A small network was shown many inputs. Here are its activations along a few directions, one row for each input.
Each table varies a few parts of the input and shows all the possible inputs, shuffled.
A made-up example of a description, with smaller parts first: one of 2 separate values, together with either a single point or one of 9 places around a ring or (one of 4 places along a line, together with one of 5 places around a ring).
Shared parts are said once, and a part with two or three values counts as separate values.

Other details of the inputs vary at random and push rows far along three fixed directions, the same in every table; ignore that.

Table:
R1: [-16   6  29 -36   5 -19 -28  24  62  37 -45]
R2: [ 23 -19   8  13   4  15  10  -9 -30  11  14]
R3: [-45   1  -1  23  -2  -7  -6  -1   0  15  -2]
R4: [-29  14 -10  19   0  11  15  -9   9  11  -2]
R5: [ 15 -29  11  17   6   0  -5  -9 -32   3  14]
R6: [ 20 -18  14  19   3   5   3  -7 -39   9   8]
R7: [-33   7 -19   0   8  10   2 -10  16  -5   9]
R8: [ 18 -25   7   6  13  10   8  -9 -27   3  20]
R9: [-27  14 -18   9  -5  17  11  -5   8  -4 -10]
R10: [ -2  11  19 -10  29 -18 -16   3  76  23 -54]
R11: [ 19  -9  16   5  -8  11 -12  -4 -12 -22  32]
R12: [ 32 -15 -19  -3 -10   3  15  24 -18 -11  25]
R13: [-39  12  -7  18 -11   4  -5   4  -7   7 -15]
R14: [-27  18 -26  -1  -5  -7  -1 -19  14 -18   3]
R15: [ 20 -13   5   7   2   9   2  -4 -44  -7   0]
R16: [  6 -36  21   0 -22   3  -1   9 -28  18  18]
R17: [-44   8   9   1 -23   5  12  14  -5  32  -1]
R18: [ 20 -12  23  19 -11   7  -4  -3 -13 -14  27]
R19: [-25  34   1  14 -18  16   2   4  10 -14   1]
R20: [-30  12 -17   8  -2  22   6  -3   5   7  -8]
R21: [-24   6 -26   7 -10  13  22  28  18  -4   2]
R22: [ 49 -72  -5  57 -64   9 -89 -17  54  36 -25]
R23: [ 48 -16  33 -31 -16 -20 -35  23  29  34 -42]
R24: [  4  25  14 -13  10 -21 -11  -5  73   4 -68]
R25: [-31   6 -21   1   1   3   4 -18  22 -11   9]
R26: [-27  30  -9   4 -13   7 -14   4  14 -16  15]
R27: [ 20 -35  -9   0  -2   8   5  19  -2 -11  33]
R28: [-34  20 -17   9 -13  -8  -9   2  -7   9  -7]
R29: [-24  22 -28   0  -4  10   0  -4   5   9  -1]
R30: [-33   8 -11  17  -3  -6  13 -23  17  -7   3]
R31: [ 11 -27   4 -13 -26   3 -16  11 -29   9  19]
R32: [ 53 -13  27 -25  26 -25 -44   8  27  12 -43]
R33: [-21  22 -28   7 -19  -6   4 -21  14 -11  -2]
R34: [ 13 -22   5  -1  13   1  -8  -8 -33  -7  20]
R35: [ 28 -19 -13  -5  -3   1  -3 -17 -18 -23  19]
R36: [ 42  65  34 -61  48 -23  36  21 -44 -34   0]
R37: [ 56 -10  22 -34  31 -14 -33   7  33  12 -37]
R38: [ 29 -16   7  12  -2   4  20 -19 -24  -8  13]
R39: [-28  29   9  24 -17  10   6   1  14   1   9]
R40: [ 27 -10  10  13  -3  -4  21 -24 -27 -12  11]
R41: [-32   6 -14  13   1  -1  15 -18  19  -4   4]
R42: [-15  68  -6 -73  72 -28  55  49  -7 -22  -6]
R43: [ 12 -19  20  21  -4  -3   1  -2 -41  10   7]
R44: [ 31 -13 -13   3 -10   9  -1 -11 -23  -9  13]
R45: [-35   7 -17  -3  12  13  -1  -7  11   5  10]
R46: [ 33  21  26 -57  69 -26  61  42 -30 -19   5]
R47: [ 25 -14 -11  -8   7   7  -3  -8 -26 -18  18]
R48: [-41   4  -2   0 -34  12   1  15  -1  21  -9]
R49: [ 21 -16   1  -6   6  -5   9 -24 -21 -28  23]
R50: [-45   6  -7   7   3  -5 -11   0   0   5   4]
R51: [-26  14 -20  10 -12  11  13 -13  14 -11  -9]
R52: [ 34 -13 -14   1 -15   1   2 -18 -19 -17  13]
R53: [-26   3 -17  16  -7   7  26  25  21  12  10]
R54: [ 47 -12  33 -25  23 -33 -44  14  22  12 -45]
Each input here is: one of 6 places around a ring, together with either one of 3 separate values or one of 6 places along a line.
Changing only the place on the ring of 6 turns R52 into R41. The same change can be made to R23. Which row results?
> R16
Change only the choice among 3 separate values in R21. List by row number the other rows that result.
> R19, R48
Which other rows agree with R50 in the place on the ring of 6? List them by row number.
> R1, R7, R11, R25, R27, R34, R45, R49
Change only the choice among 3 separate values in R23. List by row number the other rows that result.
> R12, R36
